These are the activations of a small neural network, seen along a few directions. Each row is one input.
In each table, some parts of the input vary, and every possible input appears once, in random order.
Descriptions start from the smaller parts, as in this example, which fits no table here: values(3) and (point or ring(9) or (line(6) and ring(8))).
Shared parts are said once, and a part with two or three values counts as separate values.
In the rows, zero is written as 128.

Other details of the inputs shift rows strongly along three fixed directions, in all tables alike. That doesn't count.

A family of inputs:
row 1: [167 117 112 105 110 122 171  91 152 141 136]
row 2: [132  95 144 118 122 127 175 101 163 176 117]
row 3: [173 103 138 129 139 214 117 138 153 196 138]
row 4: [160 104 133 134 140 193 136 124 141 189 146]
row 5: [131  94 127 139  87 109 186  77 178 158 105]
row 6: [131  88 137 135  87 110 170  74 144 144 138]
row 7: [131 120 117 132  82  66 172 106 116  92 115]
row 8: [141 110 131  73 128  66 130 138  97 126 158]
row 9: [133 143 126  92 110  32 121 126 100  93 134]
row 10: [ 69 191 106 190 123  97 105 116 111  52 102]
row 11: [138 138 131  89 124 126 122 146 140 153 131]
row 12: [ 78 179 105 191 123 106  92 114 100  67 104]
row 13: [143 127 135  98 148 115  83 170 105 123 137]
row 14: [127 148 136 107 160 133  89 164 103 146 130]
row 15: [138 126 175 115 171  85  99 160  96 109 138]
row 16: [104 140 104 141 114 111 154 120 138 112 135]
row 17: [155 146 134 130 193 225  99 161 135 167 124]
row 18: [118 135 145 101 163 129  79 177 103  91 142]
row 19: [151 145 147 100 177 166 100 145 120 122 131]
row 20: [145 115 130  72 120 130 138 150 152 153 146]
row 21: [127 124 126 131 171 222  88 187 134 169 136]
row 22: [ 78 157 137 216 152 153 102 118 139  89  76]
row 23: [116 123 114 214  99 138 141  91 149 122 107]
row 24: [127 123 112 102 101 134 168 109 150 179 139]
row 25: [132 102 114 125  85 113 193  99 128 144 125]
row 26: [ 76 169 102 200 133 183 102 134 140  92 107]
row 27: [150 100 134 114 103 114 158  86 129 134 152]
row 28: [105 127  76 201  91 172 140 111 158 124 117]
row 29: [137 124 166  69 141  80 119 158  84  89 129]
row 30: [127 128 145  78 143  70  91 151  84  88 148]
Description of these inputs: values(3) and (point or line(4) or ring(5)).
- The inputs of row 4 and row 27 match in every part but the values(3) part. If row 15 is changed in the same way as row 4 into row 27, which row does it become? => row 6
- Change only the ring(5) part in row 28. List by row number the other rows that result. => row 9, row 11, row 13, row 20
- Change only the line(4) part in row 23. List by row number the other rows that result. => row 1, row 3, row 5
- Change only the values(3) part in row 29. List by row number the other rows that result. => row 7, row 25
